Each row below holds a small network's activations on one input, seen along a few directions.
Each table varies a few parts of the input and shows all the possible inputs, shuffled.
Descriptions start from the smaller parts, as in this example, which fits no table here: one of 3 separate values, together with either a single point or one of 11 places along a line or (one of 4 places along a line, together with one of 5 places around a ring).
Shared parts are said once, and a part with two or three values counts as separate values.
(in the rows, 128 means zero)

Other details of the inputs shift rows strongly along two fixed directions, in all tables alike. That doesn't count.

A family of inputs:
r1: [ 92 133 142  99 166 122 160 139 122 147 104 103 115 140 100]
r2: [110 103  99 187 172 147  83 135 191 175 141  86  94 136 140]
r3: [145 132 151 114 104 137 148 134 106  88 127 142 119 111 115]
r4: [132 119 121 143 111 141 117 120 142 103 142 130 120 116 120]
r5: [191  97 135 176  80 142 104 102 128  76 178 141 122 122 116]
r6: [170 107 124 148  99 110 122 115 116 105 159 137 137 135 137]
r7: [121 133 125 107 112 119 139 129 112 134 124 143 152 118 130]
r8: [175 106 101 218 117 122  73 107 156 127 173 123 125 142 152]
r9: [132 145 146  87  94 119 160 143  74 118 107 152 149 121 134]
r10: [158  96 108 176 120 118  90 115 137 128 165 114 130 139 147]
r11: [ 98 135 127  80 151 105 146 144 134 159 111 120 143 133 118]
r12: [101 140 135  63 131 104 165 146 103 134 102 143 148 123 116]
r13: [180 106 115 183  59 132  92 104 102  94 165 157 149 121 151]
r14: [105 145 169  17 181 122 186 136  90 130  63 154 133 138 128]
r15: [ 88 154 133 101 149 132 148 139 135 130 105 121 119 123 106]
r16: [160 118 151 117 110 108 147 134  87 110 138 131 134 133 136]
r17: [ 82 131  88 157 141 158  90 127 180 157 125  96 118 125 142]
r18: [202 120 150 162  59 116 126 107  73  63 162 180 151 121 128]
r19: [133 143 144 115  90 148 144 131  99  94 121 133 125 115 131]
r20: [129 115 135 106 128 124 155 125 122 113 125 121 118 130 102]
r21: [112 139 129 101 138 114 140 152 124 148 108 138 135 121 133]
r22: [ 73 161 131  78 154 141 157 152 141 151  91 106 120 112 120]
r23: [124 141 153  59 136  97 184 151  90 130 101 130 136 133 121]
r24: [ 99 153 123 110 125 120 138 135 108 148 105 135 146 130 133]
r25: [148 136 164 106 110 126 162 123  96  91 128 142 127 126  91]
r26: [111 136 130 111 155 106 139 138 120 151 120 108 133 146 128]
r27: [134 141 141 110 129 108 142 132 115 132 128 136 142 136 120]
r28: [ 84 147  91 155 165 129  96 135 175 192 119 115 134 129 144]
r29: [112 110  95 186 168 145  86 133 203 171 141  91  92 133 141]
r30: [123 147 130 141  99 148 127 119 114 103 126 128 129 123 126]
r31: [195 104 146 179  85 144 108 113 125  83 170 141 114 119 123]
r32: [101 153 122 134 135 147 126 126 147 132 123 115 123 120 122]
r33: [ 99 149 146  63 116 134 175 132 102 107 103 128 137 110 103]
r34: [174 118 124 174  87 132 102 120 118 115 157 154 139 113 153]
r35: [114 117  91 182 200 151  59 104 200 173 125 125 113 153 165]
r36: [114 123 110 165 159 135 111 124 170 150 133 103 104 137 119]
r37: [ 86 121 111  89 205 136 113 118 166 168  92 129 124 147 146]
r38: [ 89 105  98 155 176 139 101 132 183 174 131  84 104 139 125]
r39: [197 115 156 137  78 115 134 123  87  87 155 159 141 123 130]
Each input here is: one of 3 separate values, together with either a single point or (one of 2 separate values, together with one of 6 places along a line).
- The inputs of r39 and r27 match in every part but the choice among 3 separate values. If r19 is changed in the same way as r39 into r27, which row does it become? => r30
- Which other rows agree with r6 in the choice among 3 separate values? List them by row number. => r4, r5, r7, r10, r11, r12, r13, r17, r20, r33, r37, r38
- Which other rows does r35 become when the choice among 3 separate values takes its other values? List them by row number. => r14, r37
- Which other rows does r23 become when the choice among 3 separate values takes its other values? List them by row number. => r6, r8

A family of inputs:
r40: [ 93 148 148 118 147 156 158 152 149 126 113  84  85 116  89]
r41: [ 89 153 121 106 149 131 131 128 125 150  97 136 140 131 133]
r42: [177  82 100 228 142 133  57 119 174 151 174 116 105 143 168]
r43: [ 94 156 120 104 127 124 139 159 127 161 107 116 135 117 146]
r44: [ 84 144 108  95 120 121 137 144 131 153 113 114 146 119 133]
r45: [ 78 131 128 108 140 149 156 136 156 117 121  84  97 117  74]
r46: [104 142 126  93 156 125 132 135 141 150 102 142 135 125 131]
r47: [117 141 135 108 166 106 143 143 128 157 112 117 126 145 131]
r48: [186 138 163 139  60 115 151 121  51  75 142 168 149 123 127]
r49: [ 85 141 139 105 154 171 150 127 155 114 103 103  91 116  92]
r50: [144 113  77 224 107 161  38 109 184 141 164 127 127 118 183]
r51: [167  99  95 224 144 143  45  93 183 136 169 129 119 145 167]
r52: [114 114 132  91 175 123 136 129 131 149 102 130 123 143 137]
r53: [174 125 148 131  56 113 147 106  58  69 150 165 160 124 114]
r54: [109 107 125  92 164 108 144 133 132 154 116 114 129 143 122]
r55: [197 127 165 125  71 111 151 128  69  78 147 174 143 116 125]
r56: [186 115 152 117  65 108 149 114  76  72 154 170 155 117 112]
r57: [106 129 123  98 161 104 141 128 134 151 118 114 138 146 119]
- What do these inputs look like to the network? => one of 3 separate values, together with either a single point or one of 5 places along a line
- The inputs of r40 and r49 match in every part but the choice among 3 separate values. If r43 is changed in the same way as r40 into r49, which row does it become? => r50
- Which other rows does r53 become when the choice among 3 separate values takes its other values? List them by row number. => r41, r48
- Which other rows agree with r54 in the choice among 3 separate values? List them by row number. => r44, r45, r53, r56, r57

A family of inputs:
r58: [186 143 154 147  61 140 154 120  93  63 156 151 124 103  99]
r59: [ 85 139 163  59 155 138 190 133  84 110  85 118 118 126  91]
r60: [ 19 165  70 138 188 161 117 145 215 211  94  65 101 121 128]
r61: [ 80 158 150  78 156 120 179 157 116 140  95  81 107 144  96]
r62: [187 144 147 159  93 117 108 108  89 103 156 155 156 141 139]
r63: [110  96  83 214 151 167  52 118 198 132 154 106  93 123 137]
r64: [166  65 127 144  96 107 136  75 128  70 189 112 131 140  60]
r65: [ 32 168  79 132 207 133  91 134 186 232  89  80 138 156 160]
r66: [139  87  76 184 150 152  40 107 198 160 143 142 121 135 186]
r67: [ 40 118  92 121 222 171 107 135 219 215  85  75  88 135 134]
r68: [142  64  56 203 154  97  49  77 209 160 196 101 151 165 133]
r69: [143 131 135 159  70 154 118 111 104  70 146 137 124 120 106]
r70: [167 137 156 165  90 146 127 115 104  86 156 128 120 127  97]
r71: [108 131 147  45 121  75 186 182  77 164 100 124 154 123 131]
r72: [120 159 164  52 162  79 188 150  92 136  86 140 141 147 127]
r73: [ 62 162 140  63 130 147 171 151 128 144  94  89 130 101 110]
r74: [ 69 160 150  84 164 137 177 135 126 141  79 117 118 126  90]
r75: [182 119 124 164  74 102 125 130  84 126 156 178 156 121 134]
r76: [196 114 151 146 120 114 112 110  91  94 155 165 142 135 143]
r77: [179 129 139 115  39 123 119 119  81  65 156 171 169  99 154]
r78: [206  96 175 128  93 151 146 108  96  66 151 162 112 117 104]
r79: [115 124 140  44 187 102 165 149 127 164  85 123 125 150 150]
r80: [ 56 158 130  52 122 144 162 162 139 133  95 104 128  95 106]
r81: [156 128  98 221 164 126  48 113 199 172 159 137 127 141 162]
r82: [ 88 163 162  77 175 125 178 150 135 145  92 124 112 126  78]
r83: [ 68 140 122  64 133 106 160 162  98 188  91 126 165 119 137]
r84: [ 34 173  62 125 195 132 103 141 201 231  90  90 136 134 168]
r85: [175 136 142 137  56 121 118 102  62  64 146 176 165 130 139]
r86: [151  76 100 202 162 158  74 122 208 148 159  91  75 139 151]
r87: [ 75 123 136  47 160 152 165 142 137 133  76 129 107 119 103]
r88: [194 116 174 151  87 120 159 120  92  56 153 145 106 128 102]
r89: [198 101 145 146 118 102 121 117  90  87 156 145 129 146 157]
r90: [167 122 157 147  70 142 140 110  96  46 142 171 124 110  95]
r91: [147 133 144 171  80 157 127  99  95  83 145 122 125 130 109]
r92: [129 121  76 216 144 134  39 111 200 155 150 146 132 133 170]
r93: [129 100  73 206 154 140  34 112 184 148 154 133 126 136 179]
r94: [ 89 142 115  75 147  76 177 176 102 186  90 126 141 137 132]
r95: [137 124  88 227 152 137  49  97 187 166 148 132 133 142 174]
r96: [104 130 169  53 165 114 199 155  92 109  97 105 100 136  94]
r97: [ 99 166 168  43 121 130 188 164 110 125 104 107 131  97  90]
r98: [188  95 140 137 106 138 113  88 100 103 136 167 142 135 164]
r99: [195 109 156 140  90 121 128  91  53  65 145 172 153 134 148]
r100: [103 129  64 213 112 170  65 122 208 138 155 108 102 107 139]
r101: [135 102 102 221 172 160  59 120 200 149 166  98  87 130 129]
r102: [160 139 109 144  63 126 113 111 105  87 147 173 155 112 154]
r103: [102 139 149  65 137  75 186 164  58 164  91 130 148 156 117]
r104: [191 117 166 132  52 129 152 137  92  57 165 116 120 103 121]
r105: [131 137 164  27 168 110 175 138  97 146  84 157 144 136 129]
r106: [ 84 162 135  70 142 118 194 165 129 137  94  91 104 122 103]
r107: [183 109 138 147  70 105 116 142  88 130 164 161 163 111 140]
- What do these inputs look like to the network? => one of 2 separate values, together with either a single point or (one of 4 places along a line, together with one of 6 places along a line)
- The inputs of r78 and r105 match in every part but the choice among 2 separate values. If r60 is changed in the same way as r78 into r105, which row does it become? => r84
- A walk changes only the place on the line of 4. It starts at r93 and steps to r99. List the rest of the walk in order. => r76, r89
- Which other rows does r67 become when the choice among 2 separate values takes its other values? List them by row number. => r98
- A walk changes only the place on the line of 4. It starts at r104 and steps to r97. List the rest of the walk in order. => r73, r80
